[[-20.6  11.6   2.3  19.7   6.0   5.2 -41.5   6.4 -40.7 -47.3 -46.2 -28.2
   -9.8  27.7]
 [ -7.0  42.0  20.0  38.9  47.9  40.9  28.6  37.3  20.8  37.5  46.0 -12.9
   19.6  40.0]
 [ 46.6  49.6  44.4  -1.6  46.7  45.1 -33.8  49.6 -43.8 -41.4  16.1  22.5
   45.6  35.0]
 [ 29.0 -39.1 -32.4 -36.2 -43.4 -38.6  18.4 -34.0 -13.6  -9.4 -13.7  36.0
  -37.7 -47.1]
 [ 45.9  -5.0  -0.8 -20.8  -3.8  14.7  44.1   7.9  14.4  27.5  44.3  46.7
   -5.5 -26.3]
 [-32.9  17.2   1.0  21.3   2.8   2.6 -41.2   2.1  -9.5   2.3 -43.3 -37.0
   -9.5  24.0]
 [-33.2  22.4  -3.2  37.3  42.5  23.4   0.4  13.7  14.8  21.1  18.6 -42.8
   -5.8  37.4]
 [ 47.1  46.4  42.9 -21.8  37.8  47.0 -18.0  44.0 -46.4 -43.6  26.6  42.7
   47.6   9.5]
 [-44.7 -46.5 -46.4  36.7 -41.7 -46.8   2.0 -43.7  44.8  34.4 -49.4 -40.7
  -43.7 -12.2]
 [ 36.6  34.3  39.6 -14.0 -18.3  26.2 -43.0  34.4 -45.2 -45.1 -37.0  20.4
   39.1  -2.2]
 [-35.5   0.4  13.2   6.2 -21.7 -17.6 -50.5  -2.5 -22.0 -45.4 -46.8 -35.4
   21.6   8.9]
 [ 45.3  -1.1   0.8 -36.4 -18.2  16.4  39.3   2.6  -9.4 -17.8  45.1  47.8
    1.7 -26.1]] -7.0

[[ 18.9   2.7 -21.1  35.6  18.8   0.9   7.8]
 [  8.4 -32.7  18.1  -5.6   1.0   5.0 -14.8]
 [-22.1  -9.9  25.9 -43.6 -15.0  -7.1 -18.0]
 [  5.9 -30.5  24.2 -13.3  -1.8   7.4 -16.5]
 [ 13.9 -31.7   3.1  12.6   8.0   3.0 -19.2]
 [-17.0 -24.9  45.6 -43.8 -20.5   1.8 -29.9]
 [ -6.9  39.8 -18.2   8.4   2.1  -0.7  26.3]
 [-29.1  -8.9  23.6 -45.9 -21.1  -9.3 -22.3]
 [-14.5  39.8 -24.4   5.3  -4.5  -9.8  17.7]
 [ 23.4 -21.1  -6.2  29.1  15.2   6.6  -4.0]] 8.4

[[  8.5 -21.9  14.3  33.5   6.5 -10.3   8.2  13.6  19.9   1.6   1.3 -19.5
    5.1   7.0 -15.5 -17.2]
 [ -8.2  21.6 -19.2  -7.1  13.7  42.0  23.3  18.9 -18.6  11.7  24.2  20.2
   24.3  -9.5   6.1  21.0]
 [ 13.3 -14.4  10.3  26.5   0.9  -7.2   1.7   8.9  15.9  -1.2  -2.8 -13.1
    0.7  10.7  -9.2 -13.0]
 [ 38.1  31.3  21.6 -12.2 -12.6 -47.5 -36.5 -39.5  36.5  -0.2 -27.0  29.3
  -31.8  49.3  53.3  20.8]
 [ 32.0  18.3  16.3  -1.3  -9.3 -37.1 -26.2 -26.9  28.5  -1.6 -20.0  17.6
  -23.1  39.9  35.2  10.6]] -8.2

[[ -8.9  -4.5  -7.2   2.1  30.2  -0.8   5.5 -44.4 -26.0   1.8 -11.5]
 [ -4.2   3.3  -3.2   9.7  -3.3   3.0  -4.6  -7.9   8.1  -0.1  -0.2]
 [ -3.1   7.7   6.5   5.8  54.7   1.9 -14.0  28.2 -16.3  16.2  -9.9]
 [-13.5  -3.3  -1.4  -3.5  -2.8  -1.4 -16.3  26.9  -8.5  -2.4  -5.8]
 [  4.4   1.1   2.7   5.4   2.3  -6.4 -11.5 -10.5 -24.9   7.5  10.9]] -4.2

[[ 31.1  43.0  17.8  36.6   4.7  36.0  -1.0   6.2  30.1  27.1  44.0  -8.5
   37.8  45.1  42.2]
 [-33.9 -37.9  18.7 -34.1  36.7 -17.1  42.4  37.3 -14.3 -20.5 -41.2  40.5
  -36.2 -41.2 -42.7]
 [-36.9 -27.6  33.6 -38.0  41.7  11.9  43.1  39.5  11.9  12.7 -26.4  42.4
  -36.2 -26.1 -24.3]
 [ 36.2 -31.8  12.3  37.2  26.4  29.1  22.3  24.0  19.1  26.0 -29.7  23.8
   40.5 -43.5 -34.9]
 [-29.5  40.0  42.5 -18.0  41.0 -19.0  41.7  43.9  -5.5 -23.6  42.2  44.1
  -37.1  41.3  41.6]
 [-17.9 -24.1  13.3 -25.6  31.2   3.1  38.9  33.1   1.9   4.2 -30.9  40.2
  -10.0 -28.4 -29.5]
 [-38.0 -34.5  14.9 -39.8  31.5 -33.2  30.3  31.3 -30.0 -40.1 -29.8  32.0
  -41.5 -32.3 -27.6]
 [-41.7  41.8  37.0 -44.7  23.6 -41.9  36.5  21.9 -39.9 -43.8  42.2  29.2
  -45.7  43.6  42.3]
 [-32.8 -18.2  39.6 -36.2  32.9 -40.8  37.4  31.5 -33.3 -36.3 -15.6  39.6
  -41.0 -16.4  -8.5]
 [-44.4 -14.8  16.3 -42.5  10.9 -40.3  22.2  10.8 -43.5 -41.3 -12.8  23.9
  -40.9  -8.8  -9.3]
 [ 34.2  42.4  34.8  38.5 -26.5 -10.3 -19.7 -15.9  -7.5 -10.9  43.3 -27.6
   33.0  41.5  42.2]] -33.9
---
36.5,-36.7,13.4,-41.6,-45.0,-16.0 => 36.5
20.9,37.6,-14.9,-9.1,-54.7 => 20.9
-14.6,-0.5,-17.4,51.0,16.1 => -14.6
49.8,51.1,44.4,-30.8,-24.5 => 49.8
10.1,8.2,-43.8,-48.7,-1.8,12.0 => 10.1
24.1,-44.8,36.7,52.2,-54.6,17.8 => 24.1
